Each row below holds a small network's activations on one record, seen along a few directions.
Each row is followed by the record's values for the fields PEDIB, VOGO, DUKOT, NOFO, LAFUG, KAZ.
Not every record has every field; a missing one is written absent.
Other fields move the rows too, some of them a lot.
Strong random noise was added to every row along 4 fixed directions; ignore it. To show where, here is one row again and again, with new noise each time:
[-236   49 -259  -38   89 -128  125   43   77 -155  -49 -125  120 -108
  168  -80  -42   26  -32  235 -128   59  -82  -36  -36]
[-119  129  -80   -1  123  -15  139 -108   33   43 -164  -13 -229  134
  142  112  -45  163 -168   -9   13   18  167   43  130]
[-333 -107 -287 -123 -110 -288   -2  156   97 -106  -17  -90  170 -232
  216 -117  -92  -54    2  384 -314 -122 -133  -64 -166]
[  50  204 -181  189   12  111  294 -358  160  -49 -158 -417 -358  550
  377  -25 -313  103   22   -2 -110  -15  336 -116    2]
[-232   93 -164   16  147 -203  650   26  174 -262 -234  107  317   23
  197 -373  115  172   44   82 -194  178 -173  -67   68]
[ -61   36 -119   75 -184  -86  237 -228  169   63 -199 -213 -336  429
  389  -51 -289   92    3   66 -283 -213  300 -103  -56]

[  43  -76  135  -51 -152   78  222   -2  120  171   32   -2 -149  124
 -260  -39  134  -63  154 -207  -86   34  -27  -73   28]
PEDIB=muraz VOGO=digip DUKOT=zalab NOFO=fisi LAFUG=mas KAZ=geson
[-392 -107 -123  -69  263 -411 -173  436   39 -329   27  276  459 -736
 -107  -94  218  -25 -107  166  -45  -61 -220  129  -36]
PEDIB=leves VOGO=lub DUKOT=zapan NOFO=nis LAFUG=mas KAZ=geson
[ -71  216 -101  -36  197   -3 -148  112 -259  -23   32   62  269 -357
   70   80  195   18  -75   74  324 -114    6  -35  193]
PEDIB=leves VOGO=bipe DUKOT=zapan NOFO=fisi LAFUG=rovi KAZ=geson
[ -62  -83  452   67  -17  -46  718  -86  304  -53 -295  459  147  108
 -306 -239  317  170  152 -465  -64  129 -227    9   99]
PEDIB=muraz VOGO=vekep DUKOT=zapan NOFO=fisi LAFUG=mas KAZ=geson
[ 298  190  145   17 -160  241  197 -193  -88   49   88  165 -239  390
 -261   23   -7   71  -15 -299  164   29  155  -31  392]
PEDIB=tebil VOGO=bipe DUKOT=zapan NOFO=nis LAFUG=mas KAZ=geson
[ 368  271  136  238  236  317  375 -386  -75  145 -285  174 -367  749
  363  311 -105  350 -208 -424   53  161  659   59  530]
PEDIB=muraz VOGO=digip DUKOT=zalab NOFO=nis LAFUG=rovi KAZ=geson
[ 218   77  121  -43    0   32  220 -138  119  -72 -106 -152  -23  101
  -41 -148 -113  -27   84  -92  141  157   37  -61  -69]
PEDIB=tebil VOGO=vekep DUKOT=zalab NOFO=vof LAFUG=zutez KAZ=tarov
[ 407  413  -60  274  110  265   79 -425 -147   34   57 -220 -511  622
  353  227 -155  171  -20 -254  333  167  581  -15  383]
PEDIB=leves VOGO=digip DUKOT=zapan NOFO=fisi LAFUG=rovi KAZ=geson
[-222   32  384   18  202 -153  695   80  163  -97 -458  808  425 -184
 -229 -328  493  241  -15 -262  -15  283 -302  -16  320]
PEDIB=muraz VOGO=vekep DUKOT=nasud NOFO=vof LAFUG=mas KAZ=geson
[ 161  -12 -297  107 -439   18 -111 -255   69   40   65 -269 -112  376
  429  -10 -421  -91  146  270 -361 -461  228 -310 -211]
PEDIB=leves VOGO=bipe DUKOT=zapan NOFO=vof LAFUG=mas KAZ=geson
[ 328   22  -70  126 -148   62  774  -80  238 -148  -35  -16  193  449
  108 -411  -63   28  278 -101  -27  314 -132 -135  170]
PEDIB=tebil VOGO=digip DUKOT=zalab NOFO=vof LAFUG=zutez KAZ=tarov
[ 143 -146  -10  169 -268  -26  267 -249  231 -295   -8 -355  -99  165
   79 -435 -177 -176  340  120 -168 -248 -106  -72 -348]
PEDIB=tebil VOGO=vekep DUKOT=nasud NOFO=vof LAFUG=mas KAZ=tarov
[ 163  246  -91  223   24  199  451 -157  220 -346   77 -471   98   28
  -79 -383   63   45  373 -151  117  355  -84 -252 -282]
PEDIB=leves VOGO=gimel DUKOT=zalab NOFO=fisi LAFUG=zutez KAZ=geson
[ 149 -152 -481   55 -241  141   58   15  415  -69  366 -491  281  315
   69  -89 -384 -122  461  481 -247  231 -299 -397 -129]
PEDIB=leves VOGO=digip DUKOT=zalab NOFO=vof LAFUG=mas KAZ=geson
[  -1  -55   26  134   91 -139  138 -102  153 -161  183 -138  -44   -9
   -3 -220   -1  -31  186 -169   50    1 -142  -76 -217]
PEDIB=leves VOGO=lub DUKOT=nasud NOFO=fisi LAFUG=mas KAZ=geson
[ 137   48  -52  -69 -296  -21 -472 -177 -262   67  124 -251 -292  -38
  -45  210 -132 -251   85    2  186 -191  166   34 -183]
PEDIB=tebil VOGO=vekep DUKOT=zapan NOFO=fisi LAFUG=mas KAZ=tarov
[ -31   72 -207   11   16   68 -238  -21  -64  -67  196 -156   95 -328
  -38  121 -120 -118  -88  213  100 -152 -142 -114   32]
PEDIB=leves VOGO=bipe DUKOT=nasud NOFO=vof LAFUG=mas KAZ=geson
[ -76 -145  287 -173 -316 -293   79  218 -171  220  -38  511  -53 -114
   82  -84  252   29 -185 -141   65 -214  -38  154   68]
PEDIB=tebil VOGO=digip DUKOT=nasud NOFO=fisi LAFUG=rovi KAZ=tarov
[   1  -36  -36  -70 -237  -37  278   58  -95  116  -31  595   96    8
 -107   -4  135  156  -35   69  -31   74   90  215  430]
PEDIB=tebil VOGO=digip DUKOT=zapan NOFO=nis LAFUG=zutez KAZ=absent
[  94   41   30  238   -2  -18  643 -303  420 -351 -237 -525  131  449
  270 -485 -384 -174  411   13 -308   99   40 -406 -552]
PEDIB=muraz VOGO=vekep DUKOT=zalab NOFO=vof LAFUG=zutez KAZ=absent
[ -57 -181 -256 -211 -165  -85 -617  130 -281  128  205 -393 -243 -385
   42  228 -188 -314   86  348  -41 -358    7   72 -362]
PEDIB=tebil VOGO=digip DUKOT=zalab NOFO=vof LAFUG=rovi KAZ=absent
[ 121  -55  315  -66  -47  130   99  -63   76  391 -187  503 -339  386
  132  264   16  339 -216 -295  -53  -62  238  145  216]
PEDIB=bezap VOGO=digip DUKOT=zalab NOFO=vof LAFUG=rovi KAZ=tarov
[  55  281 -301    1  444  435 -276   71 -166 -335  576 -372  490 -471
 -278  228  204 -256   75  183  399  638 -290   89   81]
PEDIB=muraz VOGO=digip DUKOT=zalab NOFO=fisi LAFUG=zutez KAZ=absent
[ -14 -110   48   86 -283   80 -227   42  124  207  125  -76 -280  239
  187  186 -334 -127  -45   87 -159 -111   74 -170  -26]
PEDIB=muraz VOGO=digip DUKOT=nasud NOFO=vof LAFUG=zutez KAZ=geson
[  15  -20  -85   54  -40  -96 -233   33 -212  191 -174   -1 -136   19
  285  -12  -37  -16 -143  224  -76 -298  191  100   99]
PEDIB=tebil VOGO=digip DUKOT=nasud NOFO=vof LAFUG=rovi KAZ=tarov
[ 137  -50  -54  -57 -368 -171   -6  -56   19  -54  180 -166  230  -65
  -13 -246  -80 -243  351  175 -241 -128 -150  -66 -327]
PEDIB=tebil VOGO=vekep DUKOT=zalab NOFO=fisi LAFUG=mas KAZ=tarov
[-238   28  -62   96  238 -174  450   45  129 -180 -232 -164  293   51
  261 -331  -48   43  182    0 -394   40 -178 -181 -178]
PEDIB=muraz VOGO=digip DUKOT=zapan NOFO=fisi LAFUG=rovi KAZ=geson
[ 187    9  -11    6 -249  120  -32 -186  104  369   -3  -11 -476  440
    3  108  -98  138  -36 -121   40 -129  366    2  163]
PEDIB=leves VOGO=digip DUKOT=zapan NOFO=fisi LAFUG=mas KAZ=geson
[ -58   42 -255   -2  289  109  252  153  214 -119  -66   80  434   30
  -93  -28  -61   66 -102    4 -123  481 -446 -100  179]
PEDIB=bezap VOGO=digip DUKOT=zapan NOFO=vof LAFUG=mas KAZ=tarov
[-177  -69 -295 -122 -244 -238  474  298   40 -345   74  143  642 -321
 -142 -599  212 -182  337  196 -249  152 -533  -61  -20]
PEDIB=tebil VOGO=digip DUKOT=zapan NOFO=nis LAFUG=mas KAZ=tarov
[  88   50  234 -111  325  152   10   11  228   67   -8  343  -15 -263
 -384  307  228  218 -103 -146  317  250 -225  113  228]
PEDIB=leves VOGO=vekep DUKOT=zalab NOFO=vof LAFUG=mas KAZ=geson
[-208  -44 -297   -7  -24    3   65  198  108  -61  247   76  564 -149
 -191    5  -27  -85   89  384 -253  251 -347   -3   34]
PEDIB=muraz VOGO=digip DUKOT=zapan NOFO=nis LAFUG=mas KAZ=absent
[ 134   92 -248  -95   -9  230 -213   56 -171  -92  531 -398  183 -306
 -405  147   58 -283  167  121  240  347 -301   96   35]
PEDIB=tebil VOGO=digip DUKOT=zalab NOFO=fisi LAFUG=mas KAZ=tarov
[ 134   66  -73   69 -130  343 -333  -25  -78  267  160  -66 -312  264
 -144  337 -239   10  -31  -36  267   54  234   80  275]
PEDIB=tebil VOGO=digip DUKOT=zapan NOFO=nis LAFUG=zutez KAZ=absent
[ -24   -1   31  -72  234  263 -352   42   24  148   85 -341 -308 -135
 -122  404 -141  -73  -74  -14   23   69  -17  -40  -26]
PEDIB=muraz VOGO=digip DUKOT=zalab NOFO=vof LAFUG=rovi KAZ=geson
[ 163  -17  176  108 -675  -97   53  -92  -47   65   27  -51 -527  508
  265 -154 -132 -131  186 -107 -193 -427  351 -118 -141]
PEDIB=tebil VOGO=digip DUKOT=zapan NOFO=nis LAFUG=rovi KAZ=geson
[  10  -81  191 -174 -158 -241  174  109 -189  237 -399  389 -281  -61
  152 -177  360   94  -74 -139    9 -482  279  163   60]
PEDIB=tebil VOGO=digip DUKOT=zalab NOFO=vof LAFUG=rovi KAZ=absent
[ -56  -86 -143  -12  146  360 -184   50  111  154  129  119  169  144
  -14  459 -193  201 -141  129  -53  384  -65  -41  411]
PEDIB=muraz VOGO=digip DUKOT=zapan NOFO=vof LAFUG=zutez KAZ=geson
[-136 -105  379 -123  284  -19  -85  152  140  -99  -85  121   -6 -413
 -462   21  123   13 -150 -337  192   91 -272  134 -180]
PEDIB=tebil VOGO=vekep DUKOT=zapan NOFO=fisi LAFUG=mas KAZ=tarov
[ -39 -184  436 -195 -173 -133  272  177  149  567 -192  735 -232  103
 -375  148  200  163 -152 -411 -126 -113  -10   94  199]
PEDIB=muraz VOGO=digip DUKOT=zalab NOFO=fisi LAFUG=mas KAZ=absent
[ -80   47   -7  212  131 -111  -62  -49  227  -23 -115 -145 -235  199
   96   -9 -221   60   83 -169  -91 -208  148  -89 -163]
PEDIB=leves VOGO=lub DUKOT=zapan NOFO=nis LAFUG=mas KAZ=geson
[ 202   38 -146  123 -113   68  634 -205   74    6 -312   52  -75  621
  192 -316 -112  158  164 -167 -166   44   85 -123  169]
PEDIB=tebil VOGO=digip DUKOT=zapan NOFO=vof LAFUG=mas KAZ=tarov
[ -86  128  -55   65  412 -142  643    1  398 -625 -185 -278  736 -150
   50 -814   80 -154  208  -60 -113  489 -546 -229 -329]
PEDIB=bezap VOGO=vekep DUKOT=nasud NOFO=fisi LAFUG=mas KAZ=tarov

Which values does each new row have?
[  29   95 -143  217  353   13  249 -234  -41 -164  -51  137  119  134
  156  -44  151  216  -30 -204  213  258   41  -30  212]
PEDIB=leves VOGO=lub DUKOT=nasud NOFO=fisi LAFUG=mas KAZ=geson
[  42  -69  299 -107   18  174 -559 -193  -38  446 -207  141 -633  200
 -147  641 -182   92 -350 -246  121 -140  440   12  179]
PEDIB=muraz VOGO=vekep DUKOT=zapan NOFO=vof LAFUG=mas KAZ=geson
[ -32  -76 -137 -109 -148  -53 -272  165 -104   31  304   23  212 -323
   38  136    9 -226   25  274 -163  -17   -9   68  -56]
PEDIB=muraz VOGO=digip DUKOT=zalab NOFO=fisi LAFUG=zutez KAZ=absent
[-120 -352  378 -227 -336  -56 -494  172  201  292   78   44 -279 -352
 -321  402  -86 -130  -23   65 -109 -323 -145    3 -254]
PEDIB=muraz VOGO=vekep DUKOT=zalab NOFO=vof LAFUG=mas KAZ=geson
[ -69   81  129  140  305  -54   15  -22   48  -68 -221  170  148 -238
   26   37   64    7  -94  -19   37   97 -114  -47  127]
PEDIB=muraz VOGO=vekep DUKOT=nasud NOFO=vof LAFUG=mas KAZ=geson
[ 187  238 -350  417  207  136  722 -281  173 -460  -69 -614  378  625
  466 -419 -208   71  310  294 -232  376  -23 -317   97]
PEDIB=muraz VOGO=digip DUKOT=zapan NOFO=vof LAFUG=rovi KAZ=geson
[-237  105   23  -11  666  -73   37  230   17 -392  279   68  461 -690
 -459  -29  416   25  -48 -221  436  417 -441  163   59]
PEDIB=leves VOGO=lub DUKOT=zapan NOFO=fisi LAFUG=mas KAZ=geson
[ 193  162 -182  150  131  -30 -443    7 -266 -256  432 -520  118 -402
  -68  -56  106 -283  192  100  320   10   -2  207 -193]
PEDIB=tebil VOGO=lub DUKOT=zalab NOFO=fisi LAFUG=mas KAZ=tarov
[-254   85  345  -17  451 -219  177   84  -31   32 -454  671  114 -328
 -170  -62  311   59 -287 -303  101   39  -64  134  113]
PEDIB=muraz VOGO=vekep DUKOT=nasud NOFO=vof LAFUG=mas KAZ=absent
[  46   17 -223  163   52   60 -412 -266   22   14  266 -464 -152   53
  135  214 -241 -128   63   80  121  -41  314  -56  -52]
PEDIB=leves VOGO=lub DUKOT=zapan NOFO=fisi LAFUG=mas KAZ=geson
[  58  -70 -284  -48 -139 -268  323  280 -118 -467  310    6  638 -262
  169 -454  173 -188  437  386 -137  221 -514 -142 -125]
PEDIB=tebil VOGO=digip DUKOT=zalab NOFO=vof LAFUG=rovi KAZ=geson
[ 108   46 -124  -10  -91 -186  216  103  -74  -59  -45  -91  214  -20
  145 -404  199  -75  196  126  -74 -151  -16   69  -55]
PEDIB=tebil VOGO=digip DUKOT=zalab NOFO=fisi LAFUG=rovi KAZ=tarov
[  79  -83  574   20   12 -102  839 -106  279   26 -472  683  -48  155
 -232 -211  449  246   89 -561   -8  -15 -176   31   31]
PEDIB=muraz VOGO=vekep DUKOT=zalab NOFO=vof LAFUG=mas KAZ=geson
[  87 -147  268   -5 -424  -84   79   27  -18  254 -153  251 -374  418
  268   69 -116  114 -139 -188 -110 -297  252   -7   62]
PEDIB=tebil VOGO=digip DUKOT=zapan NOFO=vof LAFUG=rovi KAZ=tarov
[ -97   69  246  -49  456  158 -122  -39  178  -55  -48 -144    7 -153
 -271   79    3  -61  -72 -256  210  346 -212 -124  -51]
PEDIB=muraz VOGO=vekep DUKOT=nasud NOFO=fisi LAFUG=mas KAZ=geson
[ 140  116    0  230  250    6  249 -292  106   23 -150   26 -116  280
  145  -90   94  217  -46 -215  122   87  172  -55  281]
PEDIB=leves VOGO=lub DUKOT=nasud NOFO=fisi LAFUG=mas KAZ=geson
[ 146  463   50   -1  394  285 -267 -195 -269  -31  102 -125 -405  -91
 -110  230   91  -32 -307 -196  603  -14  222   75  260]
PEDIB=leves VOGO=bipe DUKOT=nasud NOFO=vof LAFUG=mas KAZ=geson
[-110 -366  310 -146 -351 -447  508   65  400  213 -178  668   76  123
 -175 -436  196  250   53 -313 -434 -322  -95   16    7]
PEDIB=leves VOGO=lub DUKOT=zapan NOFO=fisi LAFUG=mas KAZ=geson
[ 155  283  220  155  342  243   39 -313    3 -196 -112 -416 -243  204
 -115  -69  -67  -37   34 -418  257  201  121 -122  -71]
PEDIB=tebil VOGO=vekep DUKOT=zapan NOFO=fisi LAFUG=mas KAZ=geson
[ 165   99  -81  279  190  171  472 -279  419 -507   24 -654  320  344
   46 -486 -310  -28  510 -105 -153  278 -376 -210 -375]
PEDIB=tebil VOGO=vekep DUKOT=zapan NOFO=fisi LAFUG=mas KAZ=tarov
[-109  240 -234 -108  308   20 -207   12 -152 -112  114 -313  -82 -235
    9   92   67  -24  -17   58  204   58  -40   75 -128]
PEDIB=leves VOGO=digip DUKOT=zapan NOFO=fisi LAFUG=rovi KAZ=geson
